A small network was shown many inputs. Here are its activations along a few directions, one row for each input.
Each table varies a few parts of the input and shows all the possible inputs, shuffled.
Descriptions start from the smaller parts, as in this example, which fits no table here: one of 4 places along a line, together with either a single point or one of 11 places along a line or (one of 3 separate values, together with one of 8 places around a ring).
Shared parts are said once, and a part with two or three values counts as separate values.
In the rows, 128 means zero.

Other details of the inputs vary at random and push rows far along two fixed directions, the same in every table; ignore that.

A family of inputs:
r1: [ 67 123 106 218 169  85  88  96 112  82 142  91 232  91 101 138]
r2: [206  14 153  26 131 203 186 165 169 158 141 114 115 143  80 148]
r3: [122 145 155 127 102 129 123 116 106 135 106 130  69 151 141 125]
r4: [ 98 224  98 156 101  97  97 136 121 115 128 145  86 122 173  98]
r5: [159 155 150  89 114 127 161 133 114 178 110 180  84 154 158 126]
r6: [154  59 138  94 129 165 149 147 145 123 146  94 125 118  87 143]
r7: [ 97 163 135 152 127 100 114 110 102 133 108 152 132 139 146 131]
r8: [161 161 118  88 112 144 144 151 144 157 129 164  81 148 158 106]
r9: [149  82 151 104 151 137 148 119 126 156 112 143 168 140 102 153]
r10: [128 142 124 112 103 145 122 140 148 125 130 131  76 141 153 108]
r11: [ 95 140  98 192 157  86 103 113 120  93 144 106 211  86 118 131]
r12: [106  75  98 172 154 137 107 132 154  67 173  55 191  82  86 125]
r13: [122 161 151 112 112 113 124 118 110 155  90 171 106 155 147 136]
r14: [ 89  54 113 193 168 125 106 108 133  64 161  47 223  85  70 147]
r15: [ 99 206 102 161 116  83  96 117 123 125 115 161 138 122 176 110]
r16: [104 201 134 121  97  98 102 112 116 153  81 187 101 162 175 124]
r17: [130 138 143  99 101 141 125 124 137 143 100 149  84 163 151 130]
r18: [ 89 157 115 144 108 115  88 116 138 106 107 128 125 135 149 126]
r19: [220  26 165  56 167 179 212 139 138 188 143 141 148 141  86 149]
r20: [104 203 111 162 120  90 108 115 121 133 119 162 123 128 181 103]
r21: [ 83  81 112 190 152 114  94 110 127  67 148  53 208  84  72 151]
r22: [112 169 133  99  83 128 105 127 140 137  89 157  76 161 166 125]
r23: [130  92  94 165 171 132 133 136 140  94 178  83 194  87  94 120]
r24: [135 170 128 138 124 122 138 136 108 129 141 128  79 124 149 108]
r25: [161 132 127 100 127 149 158 147 129 148 141 140  95 136 135 117]
r26: [195  67 157  76 149 153 184 136 129 170 131 141 143 132  95 151]
r27: [226  32 149  39 153 193 203 164 152 173 151 126 130 135  75 148]
r28: [117 148 133 133 103 131 117 130 121 116 131 113  65 130 142 110]
r29: [113 183 149 122 106 108 119 116 101 156  90 179  88 163 163 129]
r30: [127 111  92 159 158 125 122 141 141  93 167  90 188  88 103 121]
r31: [206  15 164  31 128 200 189 161 154 162 140 110 102 139  72 156]
r32: [180 132 170  81 120 140 179 126 107 187 115 174  73 158 144 124]
r33: [141 186 124 110 107 128 136 148 124 147 125 158  64 143 165 107]
r34: [141 175 138 110 115 118 147 127 116 167 111 179  88 151 173 115]
r35: [111 215 100 152 109 109 107 133 129 124 132 154  78 133 182  88]
r36: [168  34 157  70 136 172 159 134 146 143 120 111 144 138  77 165]
r37: [ 61 209 114 172  88  92  72 111 113 102  98 135  89 137 171 118]
r38: [120 171 125 110  86 137 117 144 139 131 120 143  51 148 167 106]
r39: [ 65 142 107 209 156  79  78 101 111  81 128  98 223  93 105 145]
r40: [ 91 155 125 148 106 118 103 118 120 113 111 125 103 138 147 126]
r41: [103 118  97 189 168  97 111 111 127  97 154 102 221  86 111 126]
r42: [ 97  83  90 173 150 131  98 134 156  61 168  56 197  80  88 126]
r43: [ 93  99  96 170 140 124  95 136 146  65 158  62 182  81  93 130]
r44: [165  51 162 101 166 149 169 118 121 159 126 130 170 138  86 158]
r45: [120 162 158 133 116 111 127 108  87 151 100 161  91 153 149 130]
Each input here is: one of 5 places around a ring, together with either a single point or one of 8 places around a ring.
Q: Changing only the place on the ring of 5 turns r29 into r5. The same change can be made to r45. Which row results?
A: r32
Q: Changing only the place on the ring of 5 turns r11 into r39. The same change can be made to r19. Which row results?
A: r44
Q: Which other rows does r2 become when the place on the ring of 5 takes its other values? List them by row number.
A: r15, r16, r22, r30
Q: Which other rows agree with r14 in the place on the ring of 5? List them by row number.
A: r3, r17, r18, r21, r22, r36, r37, r40
Q: Which other rows does r8 become when the place on the ring of 8 takes its other values? List them by row number.
A: r4, r23, r25, r27, r30, r33, r35

A family of inputs:
r46: [158 214 136  95 115 115 144 133 127 191  87 234 100 180 178 117]
r47: [ 94 118 104 172 136 117 113 148 121  98 160  75 162  76  93 138]
r48: [101 119 103 200 135 101 104 119 109  69 168  68 177  59 103 114]
r49: [ 42 207  60 211  92  72  57 111 155  53 126  94 150  81 192  94]
r50: [142  86 171  78  90 144 118 131 138 148  94 145  98 144 124 129]
r51: [179 113 151  78 123 158 157 146 132 149 125 118  88 119 101 136]
r52: [ 85 131  94 170 149 120 107 152 114  87 157  97 154  93 100 141]
r53: [ 88 232  98 170 104  95  87 132 101 100 130 155  86 148 175  80]
r54: [179  77 174  85 150 143 189 113 127 181 125 166 103 157 145 141]
r55: [165  70 108 101 146 185 147 139 172 113 144 103 159 145 107 134]
r56: [166  81 129  95 173 118 153 131 113 167 121 148 221 113  67 165]
r57: [152  37 143 143 166 158 164  85 124 134 151  96 169 125  95 144]
r58: [142  55 144 122 157 154 159 119 106 137 108 102 158 142  78 172]
r59: [ 79 102  88 209 164 105  94 133 150  67 183  70 205  74 116 102]
r60: [ 80 193 146 131  84 120  67 110 140 147  85 185  57 157 192  89]
r61: [170  59 135 125 152 151 161 133 131 121 170  93 148 110  91 118]
r62: [106 103 142 165 164 111 140  96 103 103 136 100 195 100 101 155]
r63: [122 184 125 133 120  77 110 119 107 149 103 167 155 122 148 139]
r64: [143 227 135  93 103 139 122 136 127 164 108 174  22 177 187  88]
r65: [ 96 176 136 159  94  92 106  93 114 137 104 134  95 142 175 118]
r66: [109 111  79 156 125 123 103 126 160  75 138  68 180  93 118 147]
r67: [183  94 146  41 127 184 180 158 154 183 132 160  75 178 130 125]
r68: [127  54 166  96 114 140 120 125 146 112 117 106 155 134  64 165]
r69: [ 87  95  93 188 143 109 111 138 143  73 171  62 199  61 103 121]
r70: [142  56 141 132 171 167 166  97 121 144 129 106 167 147  82 152]
r71: [ 61 244  62 194  86  92  58 110 162  77 114 142  90 130 233  72]
r72: [214 101 163  63 131 175 178 146 149 170 133 139  64 151 123 112]
r73: [ 99 201 121 134  81 105 108 135 119 126 134 163  55 118 169 100]
r74: [119 209 130 141 109  63  97 114 109 151  96 178 145 121 181 115]
r75: [103 170 156  89  84 127  95 135 122 153  69 169  60 176 161 137]
r76: [192  90 151  50 135 181 181 166 136 183 137 159  70 173 109 129]
r77: [160  72 172  47 130 184 145 144 153 181  98 172  84 191 116 136]
r78: [197  90 152  44 144 179 176 164 127 168 124 131  92 150  87 149]
r79: [ 84 125 124 195 173  98 119 107  98  97 146 124 199 125 119 130]
r80: [142  69 153 118 172 140 171 120  99 136 125 121 182 131  87 163]
r81: [ 98 104 140 203 153 100 131  86 103  85 155  85 216  78 107 136]
r82: [148 190 133  88  87 128 127 149 100 146 101 166  41 164 166 122]
r83: [115 197 119  87  85 132 117 155 127 150  99 171  54 158 180 119]
r84: [ 93  98  98 205 169 110 106 133 131  85 186  69 180  69  95 110]
r85: [153  39 125 100 155 160 163 156 158 124 156  84 163 103  64 154]
r86: [ 67 212  93 209 118  71  73 116 122  72 147  91 129  76 154  95]
r87: [185  59 139 115 182 140 173 117 140 159 154 143 217 106  89 156]
r88: [ 70 189 126 192  90  77  82  93 104 106  94 119 115 145 158 133]
r89: [190  91 154  69 117 158 172 152 121 147 136 124  90 139 100 142]
r90: [139 216 105  69  63 144 111 139 143 141  82 184  34 180 200 124]
Q: Describe the family of inputs behind these rows.
A: one of 5 places around a ring, together with either one of 4 places along a line or one of 5 places along a line
Q: Changing only the place on the ring of 5 turns r86 into r51. The same change can be made to r74. Which row results?
A: r63
Q: Changing only the place on the ring of 5 turns r76 into r52. The same change can be made to r53. Which row results?
A: r82
Q: Which other rows does r75 become when the place on the line of 4 takes its other values? List them by row number.
A: r56, r58, r80
Q: Which other rows does r49 become when the place on the line of 5 takes its other values? List them by row number.
A: r48, r69, r73, r86
